(67): [ 37 -22   0  -7   5 -12 -17  -2   2 -16]
(8): [ -9  20 -40  20  20  11  20 -23 -14 -74]
(102): [ 1  4  0  0  4  1  6 -6  1 -2]
(110): [ 11  -7  -5  -3  17   8  -2 -15   8   8]
(95): [ -6 -36 -18  37   8   5  12 -13  -5 -35]
(156): [  7  23   9   7  31   8  57 -42  10 -20]
(70): [-2 -4  0  4  0  0  4 -2 -1 -5]
again (8):  | [20]
again (110):  | [8]
again (156):  | [7]
which: [ -6 -36 -18  37   8   5  12 -13  -5 -35] | (95)

(78): [-10 -27 -17 -30  22]
(148): [20 47 10 10 10]
(47): [-19 -21  18 -23 -32]
(2): [  2   6  44   2 -78]
(13): [ 20  28 -13  32  23]
again (2):  | [2]
again (148):  | [10]

(128): [  0  -2  27   4  34 -21  -5   4 -12  24 -25 -14 -11  24 -22  57 -39  12
   6   7 -19  -8  40  -6  20  10   0   5 -13  14  13 -32  30  25   4   6
  -6 -12  -9 -19  -5 -36 -14 -44  -5 -24   8   8   1  26 -11 -19  -5  10
  12]
(81): [-16 -14  -6   7 -20  -7  18  -5 -21  17 -42   6  11   0 -25  11  16 -13
 -26 -21  31  -6  -2   2  18  23  11  26   6  49  -9 -33  11  -2  -8   9
  26 -25   1 -19 -27 -23 -10  -9 -39  -5   2 -36  13  51 -11 -33   0 -25
   9]
(75): [ 12 -10 -78 -18 -72  10 -17  43 -32 -24  11 -10  13   4   5   4  -3  23
  -3  18 -52 -11  -1 -22  12  24  21  34  27   6 -15  -7  28  10  15 -12
 -44  -2   0   4 -10 -13  20   3  23 -15  24  19  38   2   8  35  13 -29
 -35]
(211): [  1  16 -26  -2   7  -2  -5 -20 -23   5 -26  -9 -21  29 -36 -20 -13  -2
  10 -15   5   3 -22  16 -47  18  22   3  -8  -7 -25 -42   7 -23  -2  -3
 -11 -23   1  24 -17  47 -19  11   7 -16  43  -6   6 -41  28  25  -5 -12
   0]
(157): [-14   4  24  -3  -7   1  33  20  20 -19   0  -9 -22   2   1  -1  19  29
 -31 -15 -22  -1  13  14  19  17  14   7 -23  38  15  30 -10 -22   2  -3
  16  28 -15  -8 -27  -9  28  -6 -18 -26  16 -26 -36 -15 -31  14 -23  -9
   0]
(120): [-11  -6 -13 -42  -2  14  23  11  19  24  25 -37 -11  38   9   6   8  16
 -11  27 -11  25 -10  16  -2   8   5   3  -7  15 -16   1  25   7  28  48
  17  -3 -30  24   4   9  49  -3  -1  -1   4 -26 -17  48   4 -25  29  42
   0]
(46): [  0  36   4  -5 -27  17  12 -16   2  17 -25 -13 -21   8  14   2   4   5
   2  14   1  27  17  -6  52  10   8  15 -12  -2  -1 -10  19 -33  33 -11
 -16 -16   2   3 -16  15  33 -22   4 -15   7  -9  -7  22 -17   6   4  42
 -10]
(164): [  8  21 -40 -11  16 -19 -11  22  15 -12  -7 -27  38   2 -22   6  10 -29
 -11 -44 -28  25  -4   4 -26   6  14  40 -18  10 -21 -50   3  12   5  -2
  10 -34  -9   7 -26  36 -22   2  -1 -10 -51  -9   9 -47 -26  46 -34 -42
   7]
(149): [  9  -9 -10  24  -4   9  16 -18  16 -45  10 -17  -2  21 -49 -20 -15  25
 -29  61 -35 -15 -22   3  -6  44  -2  24  11 -49  20  16  71 -25  -8 -34
  14  27  14  25 -22 -20 -21  63 -19  -1   4   9  33  -4  37  20 -53  33
   4]
(115): [  2 -26 -22  -1  16  31 -28  42  37 -18  39  -4   2 -12 -10   0   6  15
   5  20 -19  18 -16   9  -7  13  43  -7  -8 -22 -30   6  21 -22  19  65
  20 -14  -4  16  21   1  19  14  -3   2  19  -8 -21  46   7 -14  11   8
  50]
(166): [  1 -13 -16   0   6  -4  10  17  -2  20 -12 -35 -28  17   1  16 -35  20
 -16  12 -24  12 -12  -3 -13  17  24  30 -49  -6 -27  -7  34 -15   8  13
  42   0 -21 -21   6  -4  10   2 -15 -14 -36 -43 -22  50 -10  -9 -11  21
  17]
(22): [ -4 -11 -49   9   8 -25  11 -34   5 -18   1  -7  37 -34  13   6  19 -22
  -8   9 -14 -47  10  -8  14  41  32  44  52 -10 -15  35  26 -14 -36 -17
 -34  26  20  16  14  -8   9 -11  16   8  25   5  16 -24  -4  41 -31  -7
   8]
which: [ -4 -11 -49   9   8 -25  11 -34   5 -18   1  -7  37 -34  13   6  19 -22
  -8   9 -14 -47  10  -8  14  41  32  44  52 -10 -15  35  26 -14 -36 -17
 -34  26  20  16  14  -8   9 -11  16   8  25   5  16 -24  -4  41 -31  -7
   8] | (22)
which: [  2 -26 -22  -1  16  31 -28  42  37 -18  39  -4   2 -12 -10   0   6  15
   5  20 -19  18 -16   9  -7  13  43  -7  -8 -22 -30   6  21 -22  19  65
  20 -14  -4  16  21   1  19  14  -3   2  19  -8 -21  46   7 -14  11   8
  50] | (115)

(104): [ 58  41  58 -65  -5 -51]
(14): [ 33  26 -35  -4 -17 -25]
(31): [-57 -41  63  -7   9   9]
(92): [ 19   9 -26  25  26  25]
again (92):  | [25]
again (31):  | [9]
again (104):  | [58]
which: [ 58  41  58 -65  -5 -51] | (104)

(58): [ 33   1 -20 -34]
(33): [ 20 -38 -10 -38]
(61): [-42  -9  -9  26]
(53): [ 45 -36 -36  15]
(54): [ 60  20 -46  60]
(74): [-65 -33  33  19]
again (33):  | [-38]
again (53):  | [-36]
again (61):  | [-9]

(19): [-51 -50  40 -50  14 -50  40  32]
(41): [ 19  -7 -32 -32 -32  42  27 -20]
(35): [-20  -7 -20 -20 -32 -20  27 -20]
again (35):  | [-20]
which: [ 19  -7 -32 -32 -32  42  27 -20] | (41)
again (41):  | [-32]
which: [-51 -50  40 -50  14 -50  40  32] | (19)

(137): [ 15 -22 -22 -26 -22  15 -22]
(87): [ 26  43  31 -50  35  20 -41]
(59): [-62  50  52 -48 -33 -74 -15]
(123): [ 27 -45 -34  47   7  23  31]
which: [-62  50  52 -48 -33 -74 -15] | (59)
which: [ 15 -22 -22 -26 -22  15 -22] | (137)

(62): [-82   9  29 -14]
(36): [ -4 -73 -73  -4]
(107): [-73 -73 -73 -73]
again (107):  | [-73]
which: [-73 -73 -73 -73] | (107)
which: [-82   9  29 -14] | (62)
which: [ -4 -73 -73  -4] | (36)

(121): [-33  52 -31  -7]
(32): [-40  47 -12 -12]
(26): [ 52  52 -23  -9]
(147): [-33  52   5  -9]
(144): [-33  52 -31 -13]
(112): [-25  44 -33 -16]
(57): [41 41 41 -2]
again (26):  | [52]
again (32):  | [-12]
again (57):  | [41]
which: [-40  47 -12 -12] | (32)
which: [41 41 41 -2] | (57)
which: [-25  44 -33 -16] | (112)

(132): [ 11  31  -9  41 -18  21  -3   7   5  26 -11   0   9 -28 -22   5  19  27
 -40 -23 -16   7 -35  10 -27  -9 -37  -7 -14  20 -23 -15 -14 -16 -10  -6
  -7   7 -39  -6  -3  38   2  44  -1   5 -29 -12  -4 -19  -4  13 -12   9
   1   5]
(129): [ -7 -28  15 -22  31  -8   7  20  23  10  -6 -13  21 -28  27  15 -40 -64
 -10   9  -9  28   5  53  54   7 -24   8 -38  -9  39  -1 -47  21  -5  45
  -1 -21  25 -24   0  42  46 -16  17  26  36   7  -7 -10  28 -25 -36  67
  21  28]
(99): [ 11  31  -9  41 -18  21  -3   7   5  26 -11   0   9 -10 -22   5  19  27
 -40  26 -16   7 -35  10 -27  -9 -37  -7 -14  20 -23  26 -14 -16 -10  -6
  -7   7 -39  -6  -3  38   2  44  -1   5 -29 -12  -4 -19  -4  13 -12   9
   1   5]
(11): [ 11  31  -9  13 -18  21  -3   7   5  26 -11   0   9  13 -22   5  19  27
 -40 -23 -16   7 -35  10 -27  -9 -37  -7 -14  20 -23 -15 -14 -16 -10  -6
  -7   7 -39  -6  -3  38   2  44  -1   5 -29 -12  -4 -19  -4  13 -12   9
   1   5]
which: [ 11  31  -9  41 -18  21  -3   7   5  26 -11   0   9 -28 -22   5  19  27
 -40 -23 -16   7 -35  10 -27  -9 -37  -7 -14  20 -23 -15 -14 -16 -10  -6
  -7   7 -39  -6  -3  38   2  44  -1   5 -29 -12  -4 -19  -4  13 -12   9
   1   5] | (132)
which: [ 11  31  -9  41 -18  21  -3   7   5  26 -11   0   9 -10 -22   5  19  27
 -40  26 -16   7 -35  10 -27  -9 -37  -7 -14  20 -23  26 -14 -16 -10  -6
  -7   7 -39  -6  -3  38   2  44  -1   5 -29 -12  -4 -19  -4  13 -12   9
   1   5] | (99)
which: [ 11  31  -9  13 -18  21  -3   7   5  26 -11   0   9  13 -22   5  19  27
 -40 -23 -16   7 -35  10 -27  -9 -37  -7 -14  20 -23 -15 -14 -16 -10  -6
  -7   7 -39  -6  -3  38   2  44  -1   5 -29 -12  -4 -19  -4  13 -12   9
   1   5] | (11)

(38): [-17 -15   1  10  49  18  44 -50 -20  34  10 -22 -13  13 -21  11 -37 -28
 -23  13  19 -20  16  -8  41 -12 -11  28   0 -37 -22  34 -46 -33 -22 -13
  19 -12  32  -7   5  -4 -11  13   0 -39  41 -28 -37  37 -32  -8 -39 -32
  37  26 -15]
(30): [-12 -61  24  42  66   3  67 -66 -50  22  22 -69  16  -6 -41   4 -39 -20
 -40  71  51   8  51  16  76 -22  16  59 -34 -48 -69  78 -57 -30  -1 -51
  22 -22  59 -33  33 -42 -48   3  14 -58  77 -30 -28  48 -68  16 -22 -48
  68  40  -3]
(118): [ 35 -46  37  38  54 -49 -30  54 -14   2  38 -39  67 -50   2 -25  56  58
   9  71  24  75  32  53  -6   3  59   8 -52  40 -39  18  55  56  67 -38
 -25   4  -7 -28  38 -52  47 -34  14  32  -5  41  73 -38  -7  52  48  25
  18 -16  43]
which: [-17 -15   1  10  49  18  44 -50 -20  34  10 -22 -13  13 -21  11 -37 -28
 -23  13  19 -20  16  -8  41 -12 -11  28   0 -37 -22  34 -46 -33 -22 -13
  19 -12  32  -7   5  -4 -11  13   0 -39  41 -28 -37  37 -32  -8 -39 -32
  37  26 -15] | (38)
which: [ 35 -46  37  38  54 -49 -30  54 -14   2  38 -39  67 -50   2 -25  56  58
   9  71  24  75  32  53  -6   3  59   8 -52  40 -39  18  55  56  67 -38
 -25   4  -7 -28  38 -52  47 -34  14  32  -5  41  73 -38  -7  52  48  25
  18 -16  43] | (118)
which: [-12 -61  24  42  66   3  67 -66 -50  22  22 -69  16  -6 -41   4 -39 -20
 -40  71  51   8  51  16  76 -22  16  59 -34 -48 -69  78 -57 -30  -1 -51
  22 -22  59 -33  33 -42 -48   3  14 -58  77 -30 -28  48 -68  16 -22 -48
  68  40  -3] | (30)

(90): [-10  75  55 -10]
(80): [-10  75 -10  35]
(65): [-74  54   1  18]
(117): [-22 -22  38 -22]
again (117):  | [-22]
again (90):  | [-10]
again (80):  | [-10]
which: [-10  75 -10  35] | (80)
which: [-10  75  55 -10] | (90)
which: [-22 -22  38 -22] | (117)

(51): [  3   1  54  -1   4  -4  15  10 -24  36   4 -17   8 -24 -37 -30   3   2
  22 -21  42  28   5 -40  17 -12 -19  -5 -14  20  17   2 -21 -31  29 -34
 -38  19   2 -18  42  60 -21 -51  -8  31  50  17  23  37 -11  24  66  36
  27 -83 -24   6]
(34): [ 70   9  42  11 -32 -12   7  19 -45   9  33  23  21  81  32  25  26 -14
  29  17  -4  -3 -39 -25  -1  -5  40   7 -15 -11 -18  -8  41  -8   6 -10
  -8   7  -1   7  29  24   1  -4   2  14  27   4  -7   5  -1  17  26   6
  38 -19 -19   3]
(86): [ 70   9  42  11 -32 -12 -10  19 -45   9  33  23  21  81  32  25  26 -14
  29  17  -4  -3 -39 -25  -1  -5  40   7 -15 -11 -18  -8  41  -2  11 -22
 -16   0  21 -12 -42  -3 -12 -47 -17 -38 -14   4  42  15 -14 -15   0   0
 -90 -40  18 -12]
(94): [ 26  29   1   6   7  23  21 -12  17 -20   4  16 -18  -7  22  12   8   8
  36  56  36  -5  -6  33 -18 -12  26 -10  20   3  -6   7 -29 -31   0  37
   0  -4 -18 -18 -47 -35 -21   7   3  34 -46  -1  22  24  12 -39 -34  11
 -58  40  26  17]
which: [ 70   9  42  11 -32 -12 -10  19 -45   9  33  23  21  81  32  25  26 -14
  29  17  -4  -3 -39 -25  -1  -5  40   7 -15 -11 -18  -8  41  -2  11 -22
 -16   0  21 -12 -42  -3 -12 -47 -17 -38 -14   4  42  15 -14 -15   0   0
 -90 -40  18 -12] | (86)
which: [  3   1  54  -1   4  -4  15  10 -24  36   4 -17   8 -24 -37 -30   3   2
  22 -21  42  28   5 -40  17 -12 -19  -5 -14  20  17   2 -21 -31  29 -34
 -38  19   2 -18  42  60 -21 -51  -8  31  50  17  23  37 -11  24  66  36
  27 -83 -24   6] | (51)
which: [ 70   9  42  11 -32 -12   7  19 -45   9  33  23  21  81  32  25  26 -14
  29  17  -4  -3 -39 -25  -1  -5  40   7 -15 -11 -18  -8  41  -8   6 -10
  -8   7  -1   7  29  24   1  -4   2  14  27   4  -7   5  -1  17  26   6
  38 -19 -19   3] | (34)

(72): [-39 -10  56 -12   0 -43  28 -47 -21 -47  31 -47  23   2  64 -40  56  15
 -31 -47 -19  10 -11   8  65 -67]
(16): [-38  -1 -64 -18   0 -24  34 -62 -24  37  36 -55   2   2  67 -48 -39  22
 -62 -39  -2  19 -11   2  45 -78]
(7): [-38   7 -53 -12   0 -50  25 -50 -12  37  29 -44  20   1  58 -37  48  13
 -45 -30 -16  19 -11   7  57 -62]
which: [-38   7 -53 -12   0 -50  25 -50 -12  37  29 -44  20   1  58 -37  48  13
 -45 -30 -16  19 -11   7  57 -62] | (7)
which: [-38  -1 -64 -18   0 -24  34 -62 -24  37  36 -55   2   2  67 -48 -39  22
 -62 -39  -2  19 -11   2  45 -78] | (16)

(69): [-14 -14 -22  46  11   6 -10 -20 -14  48   9 -17  48  42 -10   4   7 -19
  10  60  63  40  -1]
(56): [ 56 -76  56 -47 -20 -12 -11  34 -66 -40 -14  49 -16 -39 -10 -15 -17  15
  42  25  -1 -52   0]
(79): [ 33  -1  28 -10 -14  53 -55 -37   3   3  54  29   3 -18   3  50  29 -51
 -14   1 -14 -15  58]
again (56):  | [56]
which: [ 56 -76  56 -47 -20 -12 -11  34 -66 -40 -14  49 -16 -39 -10 -15 -17  15
  42  25  -1 -52   0] | (56)

